A small network was trained on invented records. Each row is its activation on one of them, seen along a few directions.
Records have a field called TUBU. Each example row is followed by its value.
The largest differences between rows may come from other fields.
In the rows, zero is written as 500.
Random noise pushes rows far along 21 fixed directions. That doesn't count. These rows show it; they differ only by the noise:
[281 650 575 307 409 592 416 473 439 698 321 204 578 536 498 769 440 326
 737 496 463 716 603 462 361 665 514 734 430 525 465 686 453 313 580 538
 371 461 686 509 534 292 661]
[835 450 180 291 441 360 345 604 622 491 711 437 560 449 367 520 579 611
 396 566 527 454 525 606 594 341 540 148 635 583 589 295 295 693 394 365
 473 448 319 623 366 276 477]
[626 488 283 454 523 390 556 692 383 527 500 589 482 499 335 508 525 500
 493 267 479 321 468 419 607 389 563 251 782 613 627 374 396 706 654 470
 456 707 345 445 613 626 395]
[504 669 292 473 347 377 569 376 582 630 553 368 437 444 447 422 306 612
 602 503 506 390 589 535 399 538 868 429 453 564 500 391 564 709 516 603
 424 518 510 502 523 438 435]
[616 564 522 725 418 575 553 598 511 448 499 681 468 409 159 590 429 664
 558 454 429 375 502 538 593 447 414 328 633 160 506 517 611 517 340 366
 549 542 461 614 542 651 454]
[421 497 552 422 465 504 327 549 543 667 660 382 713 483 219 547 520 689
 584 357 470 332 586 661 585 639 549 448 180 616 536 462 293 510 355 789
 451 484 473 618 547 353 475]
[632 481 460 470 427 683 467 572 630 495 386 455 672 326 485 432 666 466
 534 523 440 456 423 562 467 440 325 485 624 455 603 342 558 536 224 370
 517 411 626 468 469 302 443]
[639 563 622 492 443 521 456 600 321 330 468 466 347 481 462 524 526 658
 501 666 445 416 537 475 453 399 511 320 460 381 472 553 411 368 709 611
 544 319 435 794 489 628 488]
[612 348 548 486 536 623 542 521 483 142 373 424 432 344 609 171 601 547
 477 635 587 391 422 461 543 430 361 548 828 712 500 444 357 430 437 461
 549 534 375 446 458 559 401]
[575 495 553 618 445 561 709 645 508 492 300 532 396 369 279 528 421 528
 815 402 379 486 385 401 381 319 443 484 800 492 449 809 456 561 425 337
 544 538 453 343 674 618 379]
[315 512 556 698 571 271 513 556 543 434 617 815 708 464 539 566 401 193
 642 317 269 509 619 278 419 574 367 567 330 149 683 495 484 474 584 263
 557 505 479 211 568 509 327]
[472 612 637 372 521 568 557 478 542 713 602 600 537 388 555 707 487 623
 354 375 418 347 504 464 546 499 528 567 389 517 447 470 728 480 167 709
 248 384 229 481 418 536 600]
[644 577 454 625 370 575 284 496 497 575 587 839 570 395 426 544 458 383
 372 311 309 465 325 515 463 416 421 191 605 364 784 464 622 702 399 392
 688 520 540 575 646 365 251]
[552 610 426 345 442 654 478 606 406 479 482 382 286 623 518 609 379 491
 503 760 234 601 494 450 342 467 349 383 503 473 525 690 456 345 668 461
 334 478 540 787 549 281 727]
[505 523 629 462 492 511 612 448 545 650 364 415 416 424 579 673 543 456
 668 411 566 680 416 458 413 348 527 723 707 677 264 793 611 475 405 490
 541 476 440 302 540 619 426]
[576 526 388 582 404 345 555 380 505 566 654 477 610 451 319 614 293 354
 774 494 491 440 612 337 616 494 457 429 631 420 644 591 547 536 613 459
 487 485 465 547 508 370 431]
[407 660 415 568 530 499 420 248 698 889 441 628 665 430 447 516 186 195
 560 763 447 803 583 592 439 557 574 447 420 282 582 475 862 613 379 105
 598 533 703 552 692 355 325]
[651 459 615 441 400 526 583 353 394 740 350 518 724 313 368 484 479 395
 770 513 623 383 436 443 545 448 397 491 721 473 698 469 577 559 373 500
 452 315 464 612 533 420 486]
[433 415 552 455 592 494 635 710 595 332 250 270 465 502 435 378 469 511
 565 716 489 576 502 608 412 603 592 638 367 335 411 591 331 427 401 359
 487 388 623 448 465 470 576]
[259 497 592 492 626 689 231 578 505 327 422 469 746 497 578 584 702 422
 425 491 447 580 678 454 577 525 209 525 402 350 685 369 434 293 410 286
 622 366 546 431 402 568 449]
[581 567 552 471 548 378 390 617 397 499 620 575 378 517 369 799 333 400
 335 519 472 536 484 511 695 590 528 436 557 385 376 655 540 349 592 586
 439 633 340 705 545 523 485]
[365 432 560 555 746 691 326 425 655 332 686 739 578 489 547 273 445 453
 158 677 432 684 676 534 646 588 401 382 319 636 434 405 481 430 544 302
 616 795 421 492 591 515 369]
[460 547 495 388 443 678 403 351 693 611 749 319 441 649 382 606 454 622
 528 560 408 843 662 515 476 568 450 542 439 781 331 762 501 433 565 520
 474 698 610 584 498 243 703]

[662 451 426 517 460 499 384 624 683 274 574 324 536 382 430 388 570 431
 385 519 489 500 459 528 627 648 520 526 653 604 471 393 506 480 472 555
 565 658 709 457 465 269 381] : fur
[477 555 488 475 433 558 702 690 293 434 382 459 397 553 691 558 632 495
 632 424 356 317 453 429 307 421 406 591 364 490 382 517 389 379 748 719
 329 470 515 487 537 504 608] : nebaf
[402 541 510 377 593 603 545 524 443 635 463 517 494 674 473 341 555 545
 565 451 247 593 601 252 372 442 350 389 657 666 814 468 603 592 732 379
 460 585 593 480 652 617 602] : telan
[540 743 654 440 351 428 405 463 458 595 531 533 364 359 538 460 559 664
 552 455 432 466 564 477 278 589 657 617 561 605 267 311 588 383 611 727
 376 677 506 525 614 621 456] : zogo
[417 627 468 397 529 588 594 535 547 498 364 348 426 395 298 370 463 754
 671 575 538 516 761 453 467 503 634 512 728 709 282 374 435 463 550 381
 339 773 385 402 596 761 522] : telan
[424 405 463 590 582 538 638 563 588 231 535 384 503 452 437 333 357 478
 691 727 381 391 606 363 553 556 263 600 526 508 494 584 373 309 490 404
 378 556 452 432 495 416 541] : zogo
[278 473 378 621 682 601 525 406 689 281 462 409 545 481 786 372 540 508
 294 687 642 495 643 608 622 468 550 611 283 465 382 325 625 463 319 366
 615 418 478 321 331 661 363] : kipuz
[582 564 308 644 418 425 574 429 454 592 360 539 240 546 579 386 327 412
 516 783 542 455 250 735 402 546 444 621 676 317 368 423 706 448 402 427
 431 673 629 686 622 466 529] : zag
[732 469 528 434 535 542 539 639 623 442 704 558 486 451 517 671 620 489
 324 449 382 579 498 428 579 383 469 401 476 588 340 600 554 498 546 559
 483 519 433 486 434 370 498] : kipuz
[477 492 701 439 519 417 347 521 340 451 372 363 635 373 298 525 374 401
 697 682 601 451 595 457 636 635 444 521 587 396 607 543 349 274 552 528
 500 380 444 708 542 525 411] : lafuf
[625 398 623 187 574 378 417 544 457 621 462 520 758 433 325 449 697 641
 601 615 650 555 696 517 499 478 431 403 519 446 560 209 203 460 434 280
 353 341 296 587 381 555 710] : fur
[508 591 498 185 631 629 470 611 586 770 355 490 609 463 539 374 763 605
 318 562 471 635 640 557 405 497 598 450 491 697 417  84 591 571 480 390
 327 650 558 457 569 583 601] : lafuf
[375 640 577 730 369 740 288 466 347 315 468 670 496 423 323 557 510 614
 515 358 514 445 629 498 544 551 441 359 544 379 468 431 414 373 644 478
 638 712 535 589 593 685 398] : dobo
[562 569 416 492 393 583 392 421 557 255 507 547 421 269 564 221 333 464
 371 566 436 401 466 381 442 587 633 378 752 664 644 348 471 578 469 456
 472 638 454 443 525 347 365] : zag
[666 491 576 602 375 559 685 496 562 515 441 567 498 350 373 550 428 494
 653 457 508 540 429 509 434 397 613 454 510 436 349 719 505 609 470 475
 573 446 529 450 543 419 427] : nebaf
[428 491 203 625 414 782 627 451 617 385 550 524 688 489 368 468 680 657
 498 281 671 439 774 502 640 479 558 360 443 551 404 189 386 663 577 349
 473 769 595 291 357 481 644] : dobo

Here are new rows. What is TUBU for each?
[511 460 429 449 542 389 562 335 360 619 635 589 438 565 767 586 356 305
 483 472 513 482 417 361 481 317 598 386 378 778 532 725 463 612 773 674
 509 391 299 497 552 440 404] : fur
[560 495 527 359 614 346 567 693 524 476 525 576 425 430 492 546 412 431
 301 544 496 518 496 574 534 636 730 536 381 503 223 466 383 458 529 555
 312 688 327 465 535 466 529] : kipuz
[593 425 501 338 637 358 591 557 772 460 603 362 431 444 700 294 574 583
 333 677 522 616 520 637 416 486 758 628 274 776 152 457 444 553 436 589
 475 518 442 339 455 432 413] : nebaf
[628 547 480 682 285 402 701 350 463 402 616 680 399 371 664 593 357 407
 398 321 604 274 326 486 527 591 706 615 470 326 379 501 680 579 434 773
 409 482 432 446 356 373 524] : fur
[699 332 308 501 672 282 907 789 460 560 337 616 483 634 479 634 561 340
 482 592 602 589 454 558 524 254 677 304 302 202 330 556 385 706 739 229
 504 367 482 447 455 592 588] : lafuf
[467 417 593 344 591 326 378 434 525 499 406 403 495 410 755 350 587 449
 425 633 710 559 419 617 426 549 624 727 485 692 358 388 364 420 364 541
 503 426 401 385 444 537 424] : zag
[607 483 365 370 443 369 521 517 453 553 403 442 464 503 483 539 349 339
 540 676 576 595 436 575 436 536 626 446 533 396 499 530 350 540 552 359
 413 461 503 606 483 284 603] : dobo
[514 429 430 375 683 484 468 446 637 457 461 299 664 385 538 494 563 487
 485 771 732 601 739 471 691 359 594 419 483 632 421 386 459 478 482 304
 558 320 377 448 342 598 399] : dobo
